These are the activations of a small neural network, seen along a few directions. Each row is one input.
In each table, some parts of the input vary, and every possible input appears once, in random order.
A made-up example of a description, with smaller parts first: line(6) and (point or line(9) or (values(2) and ring(8))).
Shared parts are said once, and a part with two or three values counts as separate values.
In the rows, 128 means zero.

Other details of the inputs shift rows strongly along two fixed directions, in all tables alike. That doesn't count.

Table:
r1: [ 84 103 158 162 169 116 111 173 124  85 120 123  86 111  88]
r2: [103 105 148 145 185 114 125 183 137  86 118 119  87 111 101]
r3: [ 94 140 155 106 159 207  74 121 117 129  90 105  72 114 121]
r4: [138 165 147  65  83 186 141  79 108 179 107 142 162 122 168]
r5: [144 138 100 162 105  70 159 107 135 131 157 135 174 136 124]
r6: [106  99 139 131 178 111 116 186 139  89 122 106  76 121  99]
r7: [129 178 191  60 154 231  90 120 109 140  76 135  94  91 164]
r8: [148 203 118  86  80 184 127  44 115 190 113 130 166 139 166]
r9: [148  96  78 148  97  91 153 120 144 136 156 131 158 150 139]
r10: [120 118 114 148  88  66 144 108 128 134 157 124 153 152 100]
r11: [113  75 139 134 167 130 125 201 137  91 123 114  86 114 112]
r12: [164 114 110 120  96  60 160 129 137 132 157 140 159 150 119]
r13: [112 154 160  82 151 249  88 129 113 143  75 122  90 104 171]
r14: [167 110  87 136 107  74 149 115 147 136 161 140 159 155 129]
r15: [124 130  95 185 100  86 137 100 125 135 158 130 162 150 111]
r16: [123  96 160 134 182 112 126 194 137  84 122 133  87 108 111]
r17: [144 110 102 160  97  84 162 122 130 131 154 141 179 135 143]
r18: [165 195 132  68  80 188 128  52 116 191 114 149 170 139 175]
r19: [112  96 114 149 187 126 105 174 146  91 122 105  74 124 106]
r20: [122 133 112 178  96  75 141 103 119 128 157 139 166 135 111]
Each input here is: line(4) and ring(5).
Question: Changing only the ring(5) part turns r16 into r14. The same change can be made to r2. Which row results?
Answer: r19
Question: Change only the line(4) part in r8. List by row number the other rows that result.
Answer: r13, r15, r18
Question: Change only the line(4) part in r6. List by row number the other rows that result.
Answer: r10, r11, r12

Table:
r21: [132 144 153  93 133 200 107 132 118 139  99 136 119 107 170]
r22: [161 118 114 113  79  74 165 105 133 142 158 143 178 140 142]
r23: [143 127 103 146  89 101 168 111 130 145 152 142 185 143 149]
r24: [107 172 162 121 137 190  98 108 104 138  98 122 112 109 140]
r25: [129 131  97 154  73  87 139  82 127 151 157 125 168 157 110]
r26: [113  43 115 198 177  28 162 232 153  58 162 121 104 127  77]
r27: [163 121  79 149 104  99 148  99 145 145 154 144 166 153 144]
r28: [106 163 164 120 130 196 100 110 100 141  98 127 120 109 140]
r29: [ 66  75 183 175 229 130  87 240 130  41 103 114  30  92  68]
r30: [128 159 166  69 143 172 116 120 123 136  95 124 108 107 140]
r31: [167 128 100 150  98  94 159 111 139 142 158 151 182 146 149]
r32: [132 134 138  76 126 192  98 124 121 144 100 117  99 126 149]
r33: [105 175 174  94 129 173 102 107 108 138  97 131 103 113 121]
r34: [133 146 119 141  81  60 155  79 122 146 158 143 176 145 113]
r35: [102 165 147 102 128 187  87  98 115 144 104 108  97 124 124]
r36: [157 142  95 150  97  88 162 106 135 140 153 138 182 141 142]
r37: [131 136 130  93 135 202 100 118 124 143  96 129 106 114 164]
r38: [102 167 137 119 141 196  89  94 113 141 101 113 104 114 133]
r39: [108  39 122 191 182  34 158 226 154  55 160 120 104 121  84]
r40: [142 148 170  68 140 179 115 122 123 140 100 135 109 110 147]
r41: [127 133  87 170  87  97 141  79 124 148 154 130 175 145 120]
r42: [136 144 164  65 129 181 115 135 114 139 101 130 105 108 146]
r43: [158 142 104 126  90  58 169 106 134 146 157 138 177 149 123]
r44: [136  48 115 198 188  25 151 231 158  57 169 130 101 132  81]
r45: [151 132  82 133  95  80 148  98 139 149 157 121 164 162 126]
r46: [152 134  72 151 102  90 153  92 142 145 153 130 169 150 137]
r47: [114 140 131  98 139 205 113 116 122 148  93 121 109 117 155]
r48: [ 62  71 188 166 235 134  83 234 128  42 101 113  30  88  75]
r49: [115 139 141  80 129 197 109 121 120 150  96 111 101 127 142]
r50: [163 121  88 130  95  90 144 103 141 147 158 133 161 166 131]
Question: Changing only one part turns r36 into r43. The same change can be made to r31. Which row results?
Answer: r44
Question: What do these inputs look like to the network?
Answer: ring(5) and (values(2) or line(4))
Question: Change only the values(2) part in r34. List by row number the other rows that result.
Answer: r48
Question: Change only the ring(5) part in r39. List by row number the other rows that result.
Answer: r23, r26, r47, r49
